A small network was shown many inputs. Here are its activations along a few directions, one row for each input.
Each table varies a few parts of the input and shows all the possible inputs, shuffled.
A made-up example of a description, with smaller parts first: one of 4 places along a line, together with either a single point or one of 9 places along a line or (one of 3 separate values, together with one of 8 places around a ring).
Shared parts are said once, and a part with two or three values counts as separate values.
(in the rows, 128 means zero)

Table:
x1: [177  87   6 192 163  52  80 135 124 193  88 192 113]
x2: [ 98 102 150 125 134 129 128 148 148 114 116 130 105]
x3: [164 151 135 140 124 143 124  97 127 119 147 121 136]
x4: [127  95 157 102 142 135 131 127 143 120 124 136  90]
x5: [109 149 111 118 125 151 143 137  74 142 114 144 144]
x6: [100 133 127 135 147 133 138 137  97 103 127 123 126]
x7: [ 73 109 121  96 123 126 132 152 122 159 103 137 130]
x8: [ 91 133 112  99 125 138 141 146 101 154 110 123 117]
x9: [ 94 130 115 118 125 141 148 146  88 137 122 138 145]
x10: [104 150 105 131 112 123 128 120 117 154 135 113 168]
x11: [154 136 143 126 136 156 142 119 100 101 135 150 113]
x12: [106 151 124 129 132 103 115 123 145 140 132  95 137]
x13: [117 163  98 130 109 139 114 116 105 154 125 118 167]
x14: [155 107 155 102 117 136 143 139 128 107 131 145 102]
x15: [128 142 137 148 128 152 139 139 105  95 129 143 127]
x16: [180 143 143 134 109 136 130 103 121 120 144 130 145]
x17: [129 166 112 144 127 138 118 122 123 126 130 112 164]
x18: [140 119 153 125 144 141 148 123 109 101 142 144 108]
x19: [129 144 135 138 123 128 124 129 163 135 133 101 128]
x20: [ 95 131 129 116 139 127 133 155 123 115 120 122 118]
x21: [114 124 137 137 121 120 117 124 181 135 127 104 133]
x22: [113 147 127 135 138 141 136 147  94 105 125 142 144]
x23: [149 133 144 142 127 125 126 106 143 114 159 119 139]
x24: [137 112 146 117 129 120 111 101 173 138 137 106 116]
x25: [173 128 142 133 112 134 137 102 133 116 146 117 138]
x26: [155 108 151 123 119 140 146 129 109  90 139 149 117]
x27: [ 99 151  99 113 106 118 119 124 137 166 124 104 148]
x28: [ 84 129 105 108 112 112 104 120 149 175 111 107 148]
x29: [121 128 147 142 140 147 153 148 115 105 129 140 123]
x30: [ 86 113 133 109 147 125 129 148 133 128 106 120 114]
x31: [112 149 118 147 133 120 115 120 132 122 138 101 155]
x32: [129 145 133 160 127 128 129 110 137 116 143 102 138]
x33: [ 91 131 125 125 130  98 105 126 169 141 125 105 148]
x34: [144  86 165  96 125 129 138 133 136 121 121 146 100]
x35: [131 113 157 109 137 129 134 137 132 109 140 142  97]
x36: [146 160 128 155 120 149 129 120 134 122 135 118 151]
x37: [155 102 148 111 106 119 115 112 174 131 134 117 131]
x38: [170 128 150 120 121 149 149 124  95 103 131 160 122]
x39: [112 125 150 128 134 131 142 154 133 112 127 132 107]
x40: [168 125 145 115 109 124 125 108 151 130 140 109 121]
x41: [176  67  13 177 176  79 103 155  91 182  78 205  83]
x42: [142 131 147 125 124 114 114 112 160 128 153 113 121]
Question: What do these inputs look like to the network?
Answer: one of 2 separate values, together with either a single point or (one of 4 places along a line, together with one of 5 places along a line)
Question: Which other rows does x20 become when the choice among 2 separate values takes its other values? List them by row number.
Answer: x12

Table:
x43: [158 102 116 141 139 110 109 131 143 126 122 151  96]
x44: [108 167  99 127 113 142 125 128 107 161 122 114 171]
x45: [150 148 107 137 107 119 111 100 145 146 143 106 162]
x46: [ 86 133  79 129 138 115 117 152 120 173  96 130 135]
x47: [146  84 120 117 148 124 145 157  89 116 108 182  83]
x48: [ 95 156 198  97  96 139 130 101 185 113 160  53 156]
x49: [160 114 127 149 142 122 118 116 135 118 131 139 112]
x50: [127 130  94 149 133 103 105 114 150 146 128 110 142]
x51: [147 100 124 127 148 132 144 154  94 104 109 172  86]
x52: [162 124 131 154 131 121 121 118 140 112 144 134 119]
x53: [126  99  89 132 128  87 103 127 152 166 113 131 126]
x54: [141 107 136 135 147 151 148 143  92  95 121 166 103]
x55: [ 86 161  89 143 133 121 127 128 108 151 120 112 155]
x56: [155 125 139 138 145 148 155 144  87  88 129 158 111]
x57: [ 81 148  89 143 136 123 115 140 118 154 110 116 150]
x58: [169 133 152 126 120 161 155 131  84  93 139 160 123]
x59: [ 85 114  79 122 135 105 119 153 117 183  96 140 131]
x60: [133 140 107 149 123 108 110 113 154 143 132 110 154]
x61: [131 144 227  94 108 156 140 107 171  80 172  88 125]
x62: [ 49 178 186  85 104 163 151 128 140 128 142  59 162]
x63: [127 115  96 136 129  96 100 126 158 158 111 127 131]
x64: [113 136 234  75 115 190 184 132 117  59 157 119 114]
x65: [178 130 140 137 117 134 121 102 129 116 148 135 137]
x66: [158  84 114 130 138 103 119 127 136 142 119 158  91]
Question: What do these inputs look like to the network?
Answer: one of 4 places along a line, together with either a single point or one of 5 places along a line
Question: Changing only the place on the line of 4 turns x49 into x54. The same change can be made to x43. Which row results?
Answer: x51
Question: Which other rows agree with x55 in the place on the line of 4? List them by row number.
Answer: x44, x46, x57, x59, x62
Question: Which other rows does x44 become when the place on the line of 4 takes its other values? List them by row number.
Answer: x45, x58, x65
Question: A walk changes only the place on the line of 5. It starts at x45 and steps to x60. List the rest of the walk in order.
Answer: x50, x63, x53

Table:
x67: [ 63 155 149 122 130 131 116 127 140 123 121  86 158]
x68: [119 107 108 108 148 116 145 149  84 133 105 169 122]
x69: [158 126 224 119 140 175 135 112 129  67 156 157  86]
x70: [114 112  88 112 120 135 146 142 115 153 113 154 145]
x71: [171 130  63 158 119  82  99 121 128 166 107 127 121]
x72: [148 139 194 115  94 161 131  89 130  88 169 125 134]
x73: [159 166 185  91 109 148 138 116 157 104 167  78 145]
x74: [169 114 196  92 123 138 165 130 126  73 165 115 109]
x75: [111 125 151 124 140 147 167 174 106  86 129 129 123]
x76: [173  90  66 158 123 101 104 122 126 154 115 160 128]
x77: [111 171 200 137 121 150 109  67 143 104 178  98 146]
x78: [113 169 134 120 104 143 142 134 119 128 123  83 136]
x79: [112 145  87 114 118 126 134 148 128 168 109 132 142]
x80: [183  80  79 157 151  86 122 152 110 142 116 165 100]
x81: [105 140 136 119 114 159 151 147 115 106 134 115 152]
x82: [147 114  59 181 141  90  95 120 159 172 125 135 133]
x83: [ 76 129  97 103 132 104 105 123 139 167 101 130 154]
x84: [105 152 212 120 114 136 100  91 185  94 164  94 147]
x85: [126  98 116 115 149 139 141 164  91 139 104 166  92]
x86: [138  97  65 165 137  82  79 129 180 164 111 135 136]
x87: [ 81 168 137 137 131 142 138 109 121 132 134  84 150]
x88: [117 124 155 120 135 162 153 149  94  94 117 136  91]
x89: [186  87  85 157 157 105 120 136 113 131  98 178  83]
x90: [ 87 137  86 130 122 112 135 122 132 182 113 121 139]
Question: Changing only one part turns x79 into x85. The same change can be made to x71. Which row results?
Answer: x89
Question: What do these inputs look like to the network?
Answer: one of 4 places along a line, together with one of 6 places along a line
Question: A walk changes only the place on the line of 6. It starts at x88 and steps to x75. List the rest of the walk in order.
Answer: x81, x78, x87, x67
Question: Which other rows does x74 become when the place on the line of 6 takes its other values? List them by row number.
Answer: x69, x72, x73, x77, x84

Table:
x91: [132 123 110 135 128 106 107 112 154 152 129 114 128]
x92: [126 137  99 135 121 107 113 117 135 155 126 118 147]
x93: [144 118 113 142 136 128 126 135 119 125 119 149 122]
x94: [142 143 219  96 113 176 159 115 135  69 162 105 120]
x95: [137 121 115 139 144 126 129 143 112 121 118 150 111]
x96: [ 99 138 106 140 133 119 123 135 124 141 121 122 140]
x97: [164 102 122 142 134 115 112 120 147 127 130 142 112]
x98: [ 96 167 214  92  98 167 150 113 149  94 165  76 149]
x99: [ 94 125 107 118 132 126 136 142 106 147 111 133 129]
x100: [131 109 120 121 139 131 139 151 102 123 111 160 108]
x101: [158 117 112 139 132 122 118 122 123 134 128 149 123]
x102: [112 138 100 138 125 113 122 131 130 146 117 118 146]
Question: What do these inputs look like to the network?
Answer: one of 2 separate values, together with either a single point or one of 5 places along a line
Question: Changing only the choice among 2 separate values turns x97 into x91. The same change can be made to x94. Which row results?
Answer: x98
